A small network was shown many inputs. Here are its activations along a few directions, one row for each input.
Each table varies a few parts of the input and shows all the possible inputs, shuffled.
A made-up example of a description, with smaller parts first: one of 4 places along a line, together with either a single point or one of 11 places along a line or (one of 2 separate values, together with one of 8 places around a ring).
Shared parts are said once, and a part with two or three values counts as separate values.
(in the rows, 128 means zero)

Other details of the inputs vary at random and push rows far along two fixed directions, the same in every table; ignore that.

A family of inputs:
R1: [194 172  92  62 117  80 145  70  69 133 198 224 100 107]
R2: [111 151 145 170 122 142 118 163 165 135 138 102 150 125]
R3: [158  76 138  83 161 109 138 126  61  82 102  91 101 156]
R4: [ 94  98 141 134 128 130 126 140  99 126  96 102 123 138]
R5: [117 133 136 153 141 152 102 140 187 123 118 124 155 164]
R6: [124  73 150 133 165 131 110 158 110  89  76  55 126 163]
R7: [114  83 132  84 140 104 117 115  36 110 114 127 112 165]
R8: [ 82 108 154 148 120 144 123 151 125 129  99  92 137 144]
R9: [145 189 115 153 102 130 137 124 175 151 165 168 137  88]
R10: [ 84 135 126 157 111 152 121 129 167 158 115 135 147 114]
R11: [143  71 133  93 171  90 105 148  25  97 107  60 116 143]
R12: [127 135 123 158 135 153 123 132 192 132 111 122 144 125]
R13: [151 141 111 124 130 134 131 108 173 132 129 150 129 109]
R14: [197 165 100  64 107  87 170  83  71 130 200 200  88  92]
R15: [156 125 127 110 129 129 149 119 142 116 138 137 115 134]
R16: [141 182 111 153 112 129 129 122 174 155 160 157 140  88]
R17: [ 89 142 139 158  96 157 141 135 170 152 134 142 140 126]
R18: [ 78 127 133 167 116 152 119 140 163 152 103 116 145 123]
Description of these inputs: one of 3 separate values, together with either a single point or one of 5 places along a line.
Q: Changing only the choice among 3 separate values turns R4 into R9. The same change can be made to R7. Which row results?
A: R1
Q: Which other rows agree with R6 in the choice among 3 separate values? List them by row number.
A: R3, R5, R12, R13, R15
Q: Change only the choice among 3 separate values in R12. List by row number the other rows that result.
A: R16, R18

A family of inputs:
R19: [175  68 135  83 178  87 124 140  46  87 111  68  97 143]
R20: [ 82 167 145 167 109 144 127 150 158 149 132 116 156 109]
R21: [ 81 150 144 174 108 141 107 154 160 146 146 129 148 142]
R22: [194 145 113  76 135  88 149  95 112 111 161 170 103  86]
R23: [ 94 179 112 178 109 139 102 132 171 167 139 159 160 106]
R24: [100 158 122 183  97 144 131 144 174 166 155 140 146  93]
R25: [ 85 106 159 174 129 155 117 147 168 118  83 113 149 173]
R26: [ 97 162 134 157 100 155 114 135 171 175 161 147 166 121]
R27: [176  89 130  78 170 112 125 144  34  77 102  63  93 154]
R28: [137 181 131 159 127 148 133 138 211 130 139 127 156 106]
R29: [ 96 145 136 156 106 152 139 120 215 149 117 159 142  98]
R30: [ 71  40 157 167 157 158 105 181 125 108  52  26 140 169]
R31: [172  70 137  65 177 107 107 132  41  90 123  75 120 168]
R32: [ 76  53 159 163 146 156 104 172 123 109  47  20 142 176]
R33: [124  51 130  62 155 111 126 119  41  96  94 102 101 179]
R34: [151 165 111  86  97  88 158  89  93 149 177 206 104  64]
R35: [155  54 147  84 189  93 101 152  31  62 104  50 105 193]
R36: [ 86 131 140 166 115 159 122 128 199 135 117 143 140 153]
R37: [188 132  97  87 160  93 114  99  81 104 133 144 112 124]
R38: [208 158  85  91 122 100 164  88 125 125 182 190  98  78]
R39: [158 127 104  63 114 126 156  63 105 142 154 202 108 119]
R40: [ 99 160 107 168 115 158 115 107 208 155 109 172 151 117]
R41: [149 144 108  71 115 115 178  71 104 123 132 190  99  97]
R42: [ 91 169 130 163  98 145 117 142 178 169 162 153 156 127]
R43: [ 95 173 142 184  96 138 123 144 169 150 149 163 153 129]
R44: [153 167 104  90 101 113 159 103  66 142 162 174  93  94]
R45: [145 123 113  95 110  95 145 113  46 131 145 132 104 109]
R46: [204 150  97  89 123  99 155  92 107 117 162 156 100  99]
R47: [ 75  68 163 155 152 174 105 181 116 104  44  25 132 179]
R48: [138 152 147 176 134 141 112 154 192 114 131 125 156 151]
R49: [151 145 109  96 109  89 158  98  78 152 170 179  98  83]
R50: [124 121 141 151 149 146  96 166 176 118 125  80 159 166]
R51: [ 96 121 135 167 120 154 137 132 198 152 106 128 136 119]
Q: Changing only one part turns R51 into R19. The same change can be made to R47. Which row results?
A: R27
Q: What do these inputs look like to the network?
A: one of 3 separate values, together with either a single point or one of 4 places along a line or one of 6 places around a ring
Q: Change only the choice among 3 separate values in R39. List by row number the other rows that result.
A: R26, R31
Q: Change only the place on the ring of 6 in R34. List by row number the other rows that result.
A: R20, R24, R44, R45, R49
